These are the activations of a small neural network, seen along a few directions. Each row is one input.
In each table, some parts of the input vary, and every possible input appears once, in random order.
Descriptions start from the smaller parts, as in this example, which fits no table here: one of 6 places along a line, together with either a single point or one of 11 places around a ring or (one of 3 separate values, together with one of 8 places around a ring).
Shared parts are said once, and a part with two or three values counts as separate values.

Rows:
x1: [  3  15  15  13  -9   3   5   9 -11  -8   6  -9  -8  14   1  -6  -2   4]
x2: [ 7 16 -6  6 -2 -9 -6  3 -3  3  3 13 16 12 -6  7 -7  2]
x3: [ -6   9  -4 -10   5   4  -7 -16   5   5  -3   8   9 -12   0   7   4   3]
x4: [  2 -48 -34  13   2 -11  -1  15  10   5 -18  15  -6  22  -8 -16  -8 -19]
x5: [ -2   6  15 -12   0   8   7  -7  -2  -3   2 -11  -6 -16   7   4   9   5]
x6: [ 10  13  13   3  -7  -4   7  12 -10  -5   7  -7   2   8   2   4  -3   3]
x7: [ -5   6   2 -10   6   0  -5 -13   6   1   4   0   4 -16   1   8   3   2]
x8: [ 7 11  6  6 -4 -5  1 11 -9  0 10 -3  8  9 -2  2 -4  4]
x9: [ -5   3   8 -10   2   8   1  -8  -1   2   4  -7   0 -15   4   2   7   6]
x10: [ -8 -53 -31  -3   9   5  -3  -3  19   6 -24  10 -15  -3  -3 -16   1 -17]
x11: [ -9   8  17  -3  -2  16   5 -10  -2  -6   0 -13 -16 -11   7  -5   9   6]
x12: [  7  14  -1   6  -1 -13  -4   6  -2   0  10   4  12   8  -5   8  -8   1]
The inputs of x12 and x7 match in every part but one. If x2 is changed in the same way as x12 into x7, which row does it become? -> x3
Describe the family of inputs behind these rows. -> one of 2 separate values, together with either a single point or one of 5 places along a line
Change only the choice among 2 separate values in x5. List by row number the other rows that result. -> x6

Rows:
x13: [  1 -47 -39   6   5  -5  -5   7  13   9 -23  21   0  15  -9 -14  -7 -17]
x14: [  2  54  32  -4  -4   0  -2  -7 -14  -5  26 -13  13 -11   4  18   2  19]
x15: [  7  57  33  -3  -9   2   3  -3 -19  -4  21  -9  16  -3   5  17   2  20]
x16: [  4  47  38  -1  -9   6   6   2 -20  -7  24 -20   4  -5   6  10   4  20]
x17: [ -5 -58 -35  -4   9  -2  -1   1  19   8 -24  13  -9   0  -3 -13   0 -19]
x18: [-10 -52 -34   2   8   3  -3  -4  19   5 -26  14 -15   3  -4 -18   0 -17]
x19: [  3  47  37 -13  -5   7   5  -8 -13  -5  20 -17   7 -19   9  18   7  18]
x20: [ -5 -50 -39   5  10  -8  -9   3  19   8 -18  17  -3   7  -9 -12  -6 -18]
x21: [ -3  52  38  -7  -6  12   3 -13 -14  -8  18 -17   2 -15   9  12   8  19]
x22: [ -3 -57 -34   9   5  -2  -1  11  12   6 -20  10 -12  13  -6 -21  -4 -18]
x23: [  1 -49 -35   9   4  -9  -1  10  15   2 -21  15 -10  16  -7 -14  -8 -21]
x24: [  7  55  38   0  -9  -2   6   0 -18 -11  23 -15   7  -2   6  16   1  16]
The inputs of x24 and x16 match in every part but one. If x23 is changed in the same way as x24 into x16, which row does it become? -> x22
Describe the family of inputs behind these rows. -> one of 2 separate values, together with one of 6 places around a ring
Change only the choice among 2 separate values in x18. List by row number the other rows that result. -> x21

Rows:
x25: [ -2 -32  -9  12  -1   5   3  10   6  -8 -14  -5 -25  13   0 -19  -3 -14]
x26: [ 20  40  20  12 -15 -10   7  25 -25  -3  19  -5  19  23   0  10  -9  10]
x27: [ 18 -25 -23  19  -7 -16   2  33  -6   4  -7  13   9  39 -11 -11 -14 -12]
x28: [ -4  23  21 -20   5   8  -2 -17   1   1  15 -12   3 -31   5  15   9  14]
x29: [-11  16  29 -24   1  22   9 -21  -5  -2   1 -20  -7 -34  15   5  21  13]
x30: [  4 -28 -12  24  -6  -9   7  21  -2  -6  -7   2 -17  32  -6 -19  -8 -12]
x31: [ -7  23  35  -6  -5  24  10  -9  -8  -9   9 -26 -22 -17  10  -3  13  16]
x32: [-10 -43  -9   3   2  18   6  -1  10  -2 -17  -7 -32  -3   3 -22   6  -8]
x33: [-21 -37 -31 -15  15  11 -10 -27  23  12 -24  17  -4 -23   2  -7   9 -11]
x34: [ 13  42  28  23 -19  -4   7  26 -27 -10  23 -15   3  28   1  -1  -9  11]
x35: [ 17  43  15  10  -6 -19  -5  18 -17   0  28  -2  29  15  -4  18 -13  11]
x36: [ -7  31  13 -17   5  13  -7 -26   2   4   7   2   8 -26   2  14   9  15]
x37: [ -8 -41 -24 -12  12   2  -5  -8  20   9 -12   7  -7 -17  -2  -4   2  -9]
x38: [  0  41  12  -7   2   0  -9 -16  -2  -2   9   4  15 -10   0  17  -1   9]
x39: [-18  27  14 -24   9  18  -8 -36   4   4   3  -2   7 -36   7  12  17  13]
x40: [ 11 -23 -14  31  -9 -10   2  34  -9  -3  -3   3  -8  44 -10 -21 -14 -11]
x41: [  6 -27 -27  11   4 -24  -4  13   9   5  -3  15   9  17 -11  -1 -12 -13]
x42: [  0  33  34   4  -9  11   8   2 -13 -15  12 -23 -15  -2   8   0   3   9]
x43: [  3  33  20 -10   2  -5  -4  -7  -3  -5  17 -10  11 -15   3  18   0   8]
x44: [  6  46   9   6  -4 -14  -6  -5  -9   0  15  11  23   9  -4  18  -6  11]
x45: [ 13  35  24   5 -12  -9  11  11 -19  -6  15  -6   9  11   3  11  -2  10]
x46: [  6  37  31  17 -15  -3  11  13 -20 -13  19 -16  -7  16   4   1  -2  11]
x47: [ 11 -14 -38  21   1 -21 -14  17   3  10  -8  30  24  35 -18  -3 -19 -11]
x48: [ 14 -22 -29  18   1 -25  -9  26   1   7   1  16  19  30 -16  -3 -18 -12]
x49: [  3 -18 -36  14   3 -20  -9   5  11   8 -12  29  13  23 -14  -2 -12 -13]
x50: [ 10 -30 -20  13  -4 -15   7  20   1   1 -11  12  -1  26  -7  -9  -8 -13]
x51: [  4 -34 -18   0   1  -2   4   9   8  -1 -18   5  -9   8  -1  -9  -3 -15]
x52: [ -3 -22 -34   1   8  -7 -12  -6  18   6 -18  23   5   4  -8  -2  -7 -15]
x53: [  0 -31 -25  -2   9 -11  -7   2  16   3 -10   9   0  -1  -5  -1  -7 -15]
x54: [-17  18  37 -12  -1  28   9 -19  -7  -9   4 -30 -23 -28  15  -5  21  15]
x55: [ -3 -45 -17 -10   4  11   7  -2  12   5 -20   4 -16  -8   3 -12   6  -9]
x56: [  9  38  18   3  -3 -18  -1   4 -10  -3  24  -3  18   3  -1  19  -6  10]
x57: [  0  20  27 -18  -3  18  10 -10  -7  -2   6 -15  -5 -23  10   7  13  14]
x58: [-14 -49 -15 -16   8  16   6 -12  14   5 -25  -1 -18 -20   8 -14  13 -11]
x59: [-20 -47  -7  -3   5  22   5 -11  12  -2 -21 -11 -34 -14   9 -24  13  -9]
x60: [-11 -33 -33  -9  12   7  -9 -17  22  12 -20  21  -2 -12  -4  -5   2  -9]
x61: [ 14  51   6  13  -7 -15 -10   9 -16   2  19  12  34  21  -7  17 -14  12]
x62: [-15  19  23 -27   9  13  -3 -27   2   1  11 -16   2 -42  10  13  17  13]
x63: [  7  30  26  -8  -7   5   8   0 -11  -8   8 -13   2  -7   8  10   4   8]
x64: [-18 -45 -22 -18  16   7  -6 -18  21   9 -16   3  -9 -28   4  -6  10 -11]
The inputs of x37 and x32 match in every part but one. If x53 is changed in the same way as x37 into x32, which row does it become? -> x25
Describe the family of inputs behind these rows. -> one of 2 separate values, together with one of 4 places along a line, together with one of 5 places along a line
A walk changes only the place on the line of 4. It starts at x31 and steps to x57. List the rest of the walk in order. -> x28, x36
Change only the place on the line of 4 in x59. List by row number the other rows that result. -> x33, x58, x64
